These are the activations of a small neural network, seen along a few directions. Each row is one input.
In each table, some parts of the input vary, and every possible input appears once, in random order.
A made-up example of a description, with smaller parts first: one of 2 separate values, together with either a single point or one of 11 places around a ring or (one of 4 places along a line, together with one of 8 places around a ring).
Shared parts are said once, and a part with two or three values counts as separate values.
In the rows, 128 means zero.

Other details of the inputs shift rows strongly along three fixed directions, in all tables alike. That doesn't count.

Table:
R1: [108 140 120 125 125 107 140 123 120 124 141 132 118]
R2: [161 149 127 127 139 142 137 143 127 128 152 127 134]
R3: [170 140 136 113 131 138 133 133 136 120 145 122 123]
R4: [106 143 123 122 122 111 141 123 119 123 138 132 117]
R5: [164 153 121 131 135 145 140 139 131 128 145 128 132]
R6: [148 101 139 121 134 165 101 137 146 135 119 122 142]
R7: [165 149 125 128 138 138 141 136 131 132 147 122 139]
R8: [121 137 128 121 111  97 138 129 128 128 132 141 109]
R9: [163 149 126 125 136 142 138 142 125 126 151 130 132]
R10: [116 133 122 120 121 101 140 119 128 116 134 129 120]
R11: [124 130 128 115 112 101 129 114 131 115 136 134 109]
R12: [115 139 126 118 115 105 138 119 129 114 132 130 121]
R13: [112 139 118 126 124 104 144 117 124 128 136 127 123]
R14: [ 91  96 126 124 123 133 110 123 136 132 105 127 136]
R15: [ 93  94 125 128 123 128 107 123 138 131 108 129 139]
R16: [121 128 127 115 119 101 131 115 132 118 135 128 110]
R17: [ 95  93 124 126 120 130 106 122 137 130 107 133 137]
R18: [108 150 119 129 118 112 141 120 126 124 134 131 119]
R19: [115 139 117 124 120 105 144 116 123 128 136 130 121]
R20: [163 153 128 125 134 142 143 136 130 130 146 122 138]
R21: [ 83 107 120 135 126 141 113 123 134 142 107 128 135]
R22: [123 128 127 114 115 102 132 113 130 116 135 132 108]
R23: [156 130 204 224 167 112 123 113  17  91  54 113 104]
R24: [147 104 137 130 137 160 107 153 145 150 116 129 143]
R25: [ 87 102 122 130 126 135 114 120 132 144 107 125 139]
R26: [137 111 123 138 145 170 113 143 139 146 120 121 149]
R27: [139 110 122 137 142 172 112 142 138 145 118 125 147]
R28: [138 113 124 140 143 170 110 143 141 145 120 123 151]
R29: [122 131 129 117 116  99 130 115 132 116 137 130 111]
R30: [115 140 118 125 118 105 141 116 124 127 135 132 123]
R31: [ 92  99 133 127 117 129 108 133 138 145 104 136 128]
R32: [159 153 130 124 136 145 139 143 126 126 150 127 133]
R33: [169 140 127 119 134 137 140 137 132 119 143 126 132]
Description of these inputs: one of 3 separate values, together with either a single point or (one of 2 separate values, together with one of 5 places along a line).
- Changing only the choice among 3 separate values turns R28 into R18. The same change can be made to R24. Which row results? => R31
- Which other rows does R7 become when the choice among 2 separate values takes its other values? List them by row number. => R13
- Which other rows does R33 become when the choice among 2 separate values takes its other values? List them by row number. => R17

Table:
R34: [175 137 125 112 133 128 137 139 135 122 158 122 135]
R35: [101 122 112  88 101 108 127 130 163 123 150 147 113]
R36: [174 148 120 120 131 131 153 133 152 128 139 114 146]
R37: [ 90 122 154 170 130  97 128 113  76 127  93 133 105]
R38: [173 138 130 107 132 138 137 135 142 118 157 123 130]
R39: [160 158 127 122 130 137 153 148 139 141 144 127 147]
R40: [ 83 138 104 122 114 104 149 115 142 133 125 126 137]
R41: [105 109 158 158 127  84 118 115  85 111  83 138  98]
R42: [ 96 128 112 120 108  97 128 114 145 140 134 134 113]
R43: [ 88 136  87 105 110 123 140 116 147 140 156 138 125]
R44: [178 139 183 154 142 132 123 126  91 105 103 115 114]
R45: [ 83 141 113 125 107 108 129 133 139 141 133 148 109]
R46: [ 96 115 107 111 116  94 129 111 139 118 140 127 124]
R47: [100 134  92 106 105 111 130 110 164 138 150 136 123]
R48: [ 82 139 108 125 113 107 133 120 135 143 138 136 117]
R49: [ 83 130 119 110 109 111 130 130 135 120 137 147 112]
R50: [105 118 141 159 127  88 133  98  93 115  98 122 101]
R51: [ 92 121 153 163 131  95 123 122  77 115  88 140 103]
R52: [ 85 127 113 111 120 101 133 125 127 137 141 143 120]
R53: [172 148 140 103 118 143 130 145 147 117 144 130 116]
R54: [181 130 170 163 144 121 123 142  87 103 106 126 118]
R55: [100 123  99  91 107 114 130 107 159 117 154 135 126]
R56: [154  66 143 128 153 220  71 145 160 146  93 105 168]
R57: [ 95 125 124 100 103 105 125 108 143 121 132 126 112]
R58: [176 152 115  90 121 156 135 128 162 117 165 120 134]
R59: [165 162 149 175 154 133 141 129  91 118 119 115 120]
R60: [ 85 137 109 119 109 102 147 120 139 139 126 130 135]
R61: [ 87  32 155 176 159 158  65 115 104 140  41 114 149]
R62: [175 149 129 116 118 130 146 150 153 133 135 131 136]
R63: [147  74 114 128 158 226  80 158 156 156 121 118 191]
R64: [168 149 150 164 157 128 141 131  81 102 125 112 129]
R65: [ 93 127 147 156 123  91 126 125  85 109 104 139 108]
R66: [ 84 130 107 119 113 109 139 120 128 142 140 136 116]
R67: [ 82 128 115 111 116 110 134 117 131 123 142 134 121]
R68: [ 80 137 113 108 113 117 132 111 137 118 135 124 117]
R69: [104 107 160 158 133  81 119 107  81 116  88 132 105]
R70: [162 149 119 116 143 139 144 143 125 133 157 127 133]
R71: [ 91 131 155 170 119  93 134 121  89 119  74 133 117]
R72: [161 149 112 117 148 144 146 140 130 128 158 123 136]
R73: [176 138 123 110 138 129 140 137 134 129 154 125 129]
R74: [168 162 148 169 144 131 152 123  91 112 107 113 140]
R75: [161 163 110  95 126 167 140 135 152 121 169 122 139]
R76: [ 82 138 124 106 102 115 126 128 137 122 131 141 108]
R77: [143  67 133 140 162 214  78 163 140 159 106 116 182]
R78: [157 159 137 109 129 148 137 143 133 125 153 126 127]
R79: [180 149 153 168 149 125 136 123 101 115 115 113 116]
R80: [102 125  91  99 105 113 135 109 157 136 152 136 121]
R81: [160 153 123 122 128 146 142 156 132 138 152 139 120]
R82: [183 150 152 162 139 124 147 117 103 109 103 111 138]
R83: [167 151 147 167 154 137 146 129  85 117 121 115 119]
R84: [ 65  60 127 147 135 177  69 141 149 177  84 134 157]
R85: [ 82 136 119 106 108 115 130 115 134 125 136 129 116]
R86: [ 72  53 100 121 141 191  74 133 157 165 100 131 172]
R87: [173 150 129 121 129 133 135 143 147 142 153 131 126]
R88: [175 143 128 117 124 135 139 149 140 134 148 138 115]
R89: [104 118 161 166 120  80 131 107  95 120  74 125 120]
R90: [ 97 130 117 119 102  97 125 126 148 138 129 147 105]
R91: [ 86 134  95  97 112 124 135 114 149 121 158 137 130]
R92: [ 85  40 104 115 136 182  68 126 167 162  95 129 169]
R93: [165 146 161 167 159 139 138 125  81  97 115 112 124]
R94: [175 147 125 116 125 129 151 137 149 135 140 118 145]
R95: [ 97 114 119 108 111  89 126 121 137 127 141 138 122]
R96: [172 139 126 111 138 140 139 130 144 111 156 119 131]
R97: [101 109 167 157 128  88 118 104  87 104  90 130 105]
R98: [182 132 172 169 148 125 131 131  84 122 105 122 113]
R99: [175 141 124 117 130 135 143 136 136 136 153 124 124]
R100: [143  67 140 140 161 211  76 168 140 161 106 122 181]
R101: [ 87 145  88 112 110 121 134 117 154 141 154 138 127]
R102: [157 151 133 114 136 143 141 145 131 123 160 132 132]
R103: [179 142 103  97 130 144 137 136 156 121 175 124 146]
- What do these inputs look like to the network? => one of 2 separate values, together with one of 5 places along a line, together with either a single point or one of 6 places along a line
- Which other rows does R59 become when the place on the line of 5 takes its other values? List them by row number. => R45, R48, R84, R101
- Which other rows does R60 become when the choice among 2 separate values takes its other values? List them by row number. => R94
- Which other rows does R48 become when the choice among 2 separate values takes its other values? List them by row number. => R42
- List by row number the other rows that have the choice among 2 separate values and the place on the line of 5 in common with R59. => R40, R64, R68, R72, R83, R93
- Which other rows does R88 become when the place on the line of 5 takes its other values? List them by row number. => R50, R80, R98, R99

Table:
R104: [ 89  75  83  36  92 132 100 157 235 165 163 149 152]
R105: [224 123 103  55 133 183 118 190 214 160 205 139 142]
R106: [ 57  87 165 179 125 122  98  98  79 114  36 124 105]
R107: [204 114 205 188 170 152 101 131  47 101  90 116 117]
R108: [ 55  79 145 199 149 108 110 104  63 146  60 136 128]
R109: [ 74  20 134 115 115 176  48 146 196 183  67 144 155]
R110: [224 202 151 116 117 114 169 137 114 107 168 118  98]
R111: [ 60 164 112 112 103  86 149  97 131 123 145 130 100]
R112: [180 104 132 162 162 251  87 178 158 176 103 119 189]
R113: [223 188 151 109 122 108 171 138 112  88 174 126 116]
R114: [ 93 133 105 107 102  55 153  78 137  98 138 124 120]
R115: [193 125 193 185 170 162 118 135  57  85  68 112 138]
R116: [205 216 128 148 141 116 197 148 103 138 163 117 119]
R117: [ 64 164 100 125  98  70 159 122 122 114 144 136 116]
R118: [ 52  97 146 200 140 113  89 109  61 123  59 137 121]
R119: [ 72 140 104 105 103  81 145 106 119 104 148 144  84]
R120: [ 68 150 100 122 112  65 173 115 119 136 142 136 125]
R121: [207  78 134 142 162 233  82 144 170 159  96  99 187]
R122: [ 63 152 107 108 118  83 141  99 115 114 164 136  96]
R123: [ 86  77  47  52 108 149 103 120 224 163 176 130 154]
R124: [194 198 144 121 147 128 179 135 111  93 181 115 126]
- Changing only one part turns R122 into R124. The same change can be made to R108. Which row results? => R120
- What do these inputs look like to the network? => one of 3 separate values, together with either a single point or one of 6 places along a line
- List by row number the other rows that have the choice among 3 separate values in common with R106. => R109, R110, R111, R112, R116, R121
